Each row below holds a small network's activations on one input, seen along a few directions.
Each table varies a few parts of the input and shows all the possible inputs, shuffled.
A made-up example of a description, with smaller parts first: ring(8) and (point or (values(2) and line(4)) or ring(9)).
Shared parts are said once, and a part with two or three values counts as separate values.

Rows:
r1: [ -8  -7  17  22  36  26 -15   2   5  19 -35 -13  13 -11 -18  32 -10  17
  46 -21]
r2: [ 14   6 -31 -16 -25  -8  33  30 -12 -22  28 -58 -35   7   7 -29  28   5
 -22  17]
r3: [  3   6  21  -2 -29  -5  22  27  28 -23   3  -4   0   2 -21 -11  33  -3
   1 -28]
r4: [ -5 -23  -4  13  50  34 -27   3   4  32 -23  20  11  -8   7  30  -7   8
  63 -12]
r5: [ 21 -16 -79 -11  19  16 -29  23 -28  18  -1  10  28  -6  41 -35   1  22
  15   6]
r6: [  6 -16 -17  -5  14  -2 -30  16   7  26  -8  54  39  -6  10 -15  24  11
  41 -17]
r7: [ 18   9 -57  -3   1  11 -21  23 -26  -2   5 -26  37 -11  20 -26   5  29
  -5   1]
r8: [-36   7  53  19  17  -7  -2 -92   3   6  -3  34 -10  17   2  35 -68 -45
 -32  38]
r9: [ -5  -7  45   1   7   4  32  17  13   2  -7 -41 -65   0 -29  40  12  -2
  22  -5]
r10: [  0  -7  33   9   5  24  24  20  18  -6 -24 -33 -39  -5 -24  38  -7   1
  18 -27]
r11: [ 20  11 -36 -10 -30  14  19  35  -5 -27  15 -50  -7   0  14 -28  14   7
 -25   1]
r12: [  2   3  31 -15 -25 -29  28  29  15 -17  20  -7 -34   0 -28   0  47   0
  -2 -12]
r13: [-23  12  37  -2 -23 -46  -9 -75  -3  -1  14  70   9  12  -1   1 -42 -38
 -61  26]
r14: [  5   0   0   1   4 -10 -20  19   0   0  -7  25  37 -17 -19   1  20  25
  15 -35]
r15: [-13  22 -14  -2 -22 -21  -6 -76 -19  -5  24  18  17  25  39 -34 -52 -39
 -74  68]
Q: The inputs of r9 and r2 match in every part but one. If r4 is changed in the same way as r9 into r2, which row does it become?
A: r5
Q: What is each input in this table made of?
A: values(3) and (point or line(4))
Q: Change only the values(3) part in r11. List by row number the other rows that result.
A: r3, r10
Q: Change only the line(4) part in r3. List by row number the other rows that result.
A: r6, r12, r14

Rows:
r16: [  6  -2  11   6  -2  18  11  29  21  -6 -24 -19   8  -6 -17   1  13  12
  23 -32]
r17: [-14  13  23   5   1  -7 -17 -47  -6  -7  12  31  12   2   4  21 -38 -21
 -39  18]
r18: [  3  -1   5  12   6   8   8  21  -2   1 -24 -36  -7 -12 -26  15   6  24
  22 -28]
r19: [  4 -14   2  -2  25   5   6  30  -7   6  -8 -25 -25 -13 -19  24  17  25
  30 -18]
r20: [ 22   3 -62 -19 -23 -25 -23  18 -24  12   6  18  45  -5  24 -62  21  23
 -12   6]
r21: [ -9  12  30  -5 -22 -20   4 -41   0  -2   5  23 -12   5  -1  12 -35 -26
 -48  18]
r22: [ 19   7 -70  -8 -16  19  -1  14 -19  -8  17 -38  17  10  45 -54   2   2
 -19  32]
r23: [-20  11  37   0 -14 -32  19 -42   7 -13  24  14 -23  18  -8   1  -5 -31
 -32  28]
r24: [-22  -3  12  14  25  -2 -12 -59  -4   9  -3  37   9  11  11  13 -42 -23
  -7  22]
r25: [  5 -16   4  -5  21  13   2  38   9   7   1  -6 -21  -8  -9  20  32  13
  44 -18]
r26: [  7  -9   6   2  -1  21   3  38  24   0  -6   1  -2  -3  -6   7  30   3
  40 -28]
Q: What is each input in this table made of?
A: values(2) or line(4) or ring(5)

Rows:
r27: [ 19   1 -42  -4  -4  17  -5  33 -10   6  -7 -28   8 -12  18 -16  10  18
  16  -7]
r28: [ 18 -10 -36  -9   7  11  -3  35  -8  10   0 -14   5   1  17 -25  25  16
  26   1]
r29: [-18   5  40  -7   0 -29 -12 -56  -7   8  14  48 -14   0  -5  31 -43 -27
 -43  24]
r30: [  0  -1  25  13   9  16   0  12   5   0 -14 -14 -10 -10 -22  34  -4   9
  20 -25]
r31: [ 15 -13 -34  -8   1   5  -5  33  -3  12  -6  -7   7   0  16 -29  32  15
  28   0]
r32: [ 24  -3 -31 -12 -12   9  -6  42  -3   3 -17 -16  23 -13   0 -27  19  26
  13 -15]
r33: [ -2   2  22  10  16  17   3  12   9   0 -11 -20 -16 -13 -13  36  -1   5
  26 -16]
r34: [ 17  -4 -36 -10   1   1   4  35   3   7  -2  -2   7   1   9 -30  29  19
  24 -12]
r35: [ 17  -5 -30  -8 -13   0  -2  36  -3  10  -8 -12  24  -8   3 -27  27  23
  17 -21]
r36: [ -2  -3  30  12   5  12  -2  14   8   0 -17  -9  -5 -13 -26  32   1  12
  20 -30]
r37: [ 12 -12 -41  -7  10  20   1  31 -11   5   3 -18   2  -4  13 -18  21  15
  20  -3]
r38: [ -7  -3  30   4  16  -1  10  14  23  -1 -10   4 -11  -5 -25  21  17   9
  28 -25]
r39: [-12  14 -28   9  -8 -17 -12 -57 -22  -6  12  14  31  17  24 -37 -32 -18
 -42  31]
r40: [ -7  17  48 -10 -36 -18  50  -6  20 -29  15 -37 -60  12 -23   7   5 -28
 -34  18]
r41: [ 20  -4 -39  -1  -6  18  -6  33 -10  -2  -9 -22  11  -4   5 -15   8  20
   9 -18]
r42: [ -6  -6  30   4   8   8   4  11  11  -9 -18  -2  -5 -11 -27  28   6  12
  19 -34]
r43: [ -3  -8  26   6  22   1  11  16  22  -2  -9   4 -18  -2 -25  21  22   5
  32 -20]
r44: [-26   9  35  12   7 -15   5 -71   3   0  -9  24  -4  14  -3  10 -50 -32
 -33  22]
r45: [-22   6  38  11  -6  -1   4 -61  18  -5   3  38   1  16   7  15 -47 -44
 -31  25]
r46: [  1  13 -19 -17  -8 -28 -26 -36 -24   3  29  33  21   1  24 -21 -24 -11
 -53  41]
r47: [-11 -12  19  10  27  18   8   7   3  -2   1  -8 -22  -3 -19  36  10   1
  30 -16]
r48: [ 12  -7 -36  -7  -8  -2   0  31   0   4  -3  -2  13  -3   5 -29  27  20
  18 -21]
r49: [-15  12  44  -5  -3  -8  -6 -49  10  -2  11  51  -8   9  11  26 -36 -41
 -40  26]
r50: [ -6 -14  27   8  23   7   4  14   5   3  -2  -6 -19   0 -14  28  11   1
  37 -11]
r51: [ -1  16 -18  -8 -19 -10 -23 -35 -15  -7  31  41  26  13  38 -21 -19 -26
 -50  35]
r52: [ -7  13 -25   3  -7 -33 -14 -52 -36   1  15  20  24  10  20 -25 -30  -6
 -48  39]
r53: [ -8  10 -23   7 -22  -3 -13 -47  -7 -10  23  28  35  20  35 -32 -30 -29
 -40  34]
r54: [ -8  -8  18   6  23  18   1  18  12   6 -10 -20 -18  -7 -16  35   6   8
  27 -11]
r55: [ -5 -12  29   7  21   4   4  13  15   7 -10   1 -16  -1 -16  22  21   2
  38  -8]
r56: [ 10 -11 -46  -5  -1  17  -9  34  -9  11  -2 -27   6  -4  15 -15  16  21
  17  -7]
r57: [-24   6  36   9   5 -32   2 -69 -14   6  -2  32 -11   8  -8  24 -49 -20
 -39  26]
r58: [ 21  -2 -31  -4 -10  14 -10  38  -7   5 -14 -20  21 -13   6 -22  13  26
  10 -16]
r59: [ -4  -4  33   2  15   2  12  17  21  -2 -14  -2  -3 -10 -29  25  15  10
  24 -29]
r60: [  9  20 -13 -11 -52 -18  31  10  -5 -29  35 -48 -24  15   6 -41  25 -11
 -46  23]
Q: What is each input in this table made of?
A: values(2) and (point or ring(5) or ring(11))
Q: The inputs of r33 and r27 match in every part but the values(2) part. If r42 is changed in the same way as r33 into r27, which row does it become?
A: r32
Q: Change only the values(2) part in r52. List by row number the other rows that result.
A: r57

Rows:
r61: [  4 -24  40  -9  21  14 -12  39  31  41 -21  26   3 -14 -17  27  30   8
  60 -25]
r62: [-23  16  -6  16   6 -29 -15 -78 -17  14 -35  35  17  15   6 -32 -69  -9
 -39  30]
r63: [ 18 -19 -36 -11 -10   3  28  42  -5 -18  25 -43   7   9  13 -53  57   9
  15   9]
r64: [  7  -3 -49   2   2  34  18  27  -8  10 -19 -69 -23  -9   3  -6 -10  23
  14 -13]
r65: [ 18  19  24  11 -27 -25   2  35   6   2 -14 -18  13 -13 -35   3  48  34
  26 -39]
r66: [-23 -33  -9  11  27  47  30  20  15  -8  15 -33 -51  -3 -16  38  11  -5
  48 -25]
r67: [ -2   5  -9 -27 -16 -50 -19 -42 -43  11  56  32  -4   6  39 -12  -8 -25
 -55  79]
r68: [ 23 -27 -65   2  27  44 -27  39 -21  -6  15   7  23   0  35 -12  15  13
  31  -9]
r69: [  7 -19 -58   3   4  40   2  28 -14   4  28 -58  -1   3  30 -23  26   3
  34  20]
r70: [-25   5  65   7 -27  17  18 -52  43 -23  18  42 -19  25   8  29 -38 -71
 -39  17]
r71: [-20  -3  60 -20   5 -50   0 -51 -14  18  30  42 -56   5   1  45 -17 -32
 -31  53]
r72: [-22   1 -18  15   8 -26 -25 -77 -23  10  12  45  45  29  34 -43 -32 -31
 -19  62]
r73: [-36  30  38  32  26 -31 -26 -85 -15  -2 -21  26  25  16 -15   4 -51 -10
 -28  30]
r74: [ 13   2 -12  18  44  33 -19  29 -10 -16 -15 -15  12 -17 -11  42  -6  33
  26 -40]
r75: [ 12 -11 -38 -27  -1  12 -11  39   8  15 -30  15  33 -36  -7 -10  -1  31
  13 -56]
r76: [-15 -10 -19  22  15  42  11  20 -12 -21  12 -65 -11 -12 -29  30  -1  20
  18 -29]
r77: [ -2 -13  26  -7  20   1  45  37  33 -16  -5 -30 -51  11 -29   5  45   5
  37 -17]
r78: [ 15  -2 -39 -12 -42 -19  13  45   1  -5 -19   3   5 -16 -22 -32  24  24
   6 -63]
r79: [ 22  -5 -33 -20   6  14 -28  39  11  29   3  18  48 -18  29 -28  45  25
  35  -2]
r80: [ 23 -14 -55   1  24  33  -8  36 -13  -1 -30  -8   5 -18  15   8 -22  32
  14 -43]
r81: [  7  11  16   4   8  -4  28  37   6 -29  -7 -62 -10   0 -40  -2  33  30
   7 -21]
r82: [ 16  -5 -28 -13 -11  -4  38  45   3 -14 -23 -55 -17   1 -16 -37  18  28
  -6 -23]
r83: [-42  -7  52  24  29 -24 -10 -84   5  15 -15  56 -11  29  -7  11 -42 -38
   4  38]
r84: [ 10  -4  34  -1 -15 -21  20  35  33  15 -12  13 -27  -4 -23  11  60   7
  57 -36]
r85: [  0  19   2 -28 -17 -55  -5 -45 -36  17  11  20 -29  -9  13   1 -44  -3
 -75  45]
r86: [  0   3   6  -4  18  12 -22  33  14   2 -14   9  39 -34 -30  26  16  38
  22 -51]
r87: [-10  19  50  -8  -7 -55 -19 -52 -41   5  26   9 -16  -7 -11  38 -27  -8
 -62  49]
r88: [ 26   4 -34  -7 -34 -18  -4  46   3   8  13   6  21   2  13 -50  70  16
  29 -10]
r89: [ -5  26   7  -2 -50   9  12 -46  22 -25  -1  19  10  12  20 -13 -66 -44
 -82   9]
r90: [ -5  14  -4  -2 -47  18  -1 -44  15 -28  46  32  33  31  43 -27 -30 -63
 -64  42]
r91: [ 18 -13  18   8  54  29   0  29  15  20 -23   1 -25  -8  12  50  12   6
  67 -18]
r92: [-12  37  74  20 -41  12 -19 -44  11 -24  -5   2  12  25  -8  12 -45 -46
 -62  39]
Q: What is each input in this table made of?
A: line(4) and (values(3) or ring(5))
Q: The inputs of r73 and r72 match in every part but the line(4) part. If r87 is changed in the same way as r73 into r72, which row does it become?
A: r67
Q: Change only the values(3) part in r62. List by row number the other rows that result.
A: r85, r89
Q: List by row number the other rows that have the line(4) part in common with r77.
A: r61, r66, r70, r71, r83, r84, r91
